Each row below is a small network's average activation on inputs in which a field has the value named, seen along a few directions.
Related values have similar rows: they may be neighbours, one step apart, or belong to one group.

Fot, 20 values:
p12:  0.59  5.58 -4.75  0.04  2.53 -0.73  2.96 -5.18 -4.26 -4.97
p10: -0.18  2.13 -4.31 -3.27 -0.37  3.19  4.55 -6.02  5.06  5.61
p18: -5.70 -0.04  2.84 -1.10 -0.82  5.09  1.06  6.65  4.41 -7.24
p3:  0.48  1.83  3.59  5.04 -0.91 -3.53  5.50  7.30 -0.85 -0.06
p17:  8.93 -5.09 -1.36 -2.21 -1.54  1.83 -1.88 -2.22 -2.65  6.97
p9:  5.36  8.75  2.06  1.54 -3.23 -1.52 -0.48 -3.44 -5.03  1.76
p15: -7.08 -2.43  3.19 -2.54 -1.61  1.32 -2.94  0.60  5.34  5.35
p19: -4.51 -1.20  0.72  7.83  2.09 -2.09 -3.56  0.38 -4.16 -5.22
p20:  1.53 -3.71 -0.42 -0.11 -6.10  1.54  1.19  8.73 -0.98  6.13
p11:  1.73 -3.54  1.54 -4.62  4.55  2.23  1.43 -5.19  1.90  2.97
p5:  6.42 -0.55  2.72 -0.07 -1.91 -4.62 -0.98 -3.69 -0.22 -1.84
p7: -0.28 -2.37 -1.31 -4.24  0.34 -4.95 -4.13  5.59  0.17  5.48
p6:  1.43 -0.42 -0.39  5.37  0.16 -1.37  0.09 -7.27 -4.43 -8.04
p1: -2.91  0.95  2.72  2.46 -0.48  0.74  3.41  6.51 -2.71 -7.69
p13:  0.09  6.06 -4.82 -2.85  3.43  4.81 -1.37 -4.25  1.69 -3.56
p8: -6.53 -1.44  1.80 -3.76 -0.08  5.04  0.47  7.29 -0.03  3.41
p4: -2.94 -1.90  0.87  1.86  4.73  0.79 -3.74  1.29  5.93 -2.03
p2:  2.67  0.69  1.52  5.47  0.67 -7.44 -1.78  2.84  0.64  1.40
p16:  1.68  0.51 -5.13 -3.90 -2.55 -2.08  1.25 -3.35 -2.49  5.63
p14: -0.76 -3.82 -1.09 -0.93  1.10  1.76 -1.07 -6.58  2.65 -4.06
Each value of Fot is a pair of two hidden parts, and every pair occurs once (4 first parts, 5 second parts).
p11 and p6 share the first part; p11 and p15 share the second. Which value has the first part of p15 and the second part of p6?
> p19
p9 and p12 share the first part; p9 and p3 share the second. Which value has the first part of p3 and the second part of p12?
> p1
p14 and p17 share the first part; p14 and p18 share the second. Which value has the first part of p18 and the second part of p17?
> p20

Tifas, 12 values:
u7: -0.05  0.20 -3.72 -0.73  1.95  2.77 -0.57 -8.92  0.75  1.20
u6:  0.45  1.65 -1.74 -5.55  0.99 -0.68 -0.56 -7.08 -0.28 -1.30
u4:  4.68  3.29 -0.54 -1.26 -3.19  1.63  3.75 -1.14  0.34  2.24
u2: -3.93  2.74 -2.84  1.13 -1.85  1.90  0.63  5.42  0.16 -5.03
u1: -5.19  3.22  2.24  3.52  0.92  2.34  3.36  4.33 -1.93 -1.43
u3: -3.88 -5.31  2.80  1.63 -0.63  0.15 -1.20  0.86  2.87 -3.07
u10:  4.79  3.82  2.86  3.90  1.84 -2.44 -3.62 -2.11 -0.33 -2.84
u5: -1.66 -0.45 -0.23 -1.73  1.72 -1.95  0.00  4.87  3.39  6.05
u12:  3.51  0.40 -0.31 -2.32 -2.20 -0.35  2.65 -2.02 -2.19  2.36
u8:  3.25 -2.52 -0.27  3.69 -0.16 -6.82 -0.02 -2.59 -3.49 -0.74
u11: -0.53 -5.01  0.36 -0.64  2.79  3.15 -0.43  3.65  2.15 -2.18
u9: -1.44 -2.04  1.37 -1.64 -2.18  0.31 -3.99  4.72 -1.43  4.74
Each value of Tifas is a pair of two hidden parts, and every pair occurs once (2 first parts, 6 second parts).
u11 and u7 share the first part; u11 and u3 share the second. Which value has the first part of u3 and the second part of u7?
> u6
u12 and u2 share the first part; u12 and u4 share the second. Which value has the first part of u4 and the second part of u2?
> u1
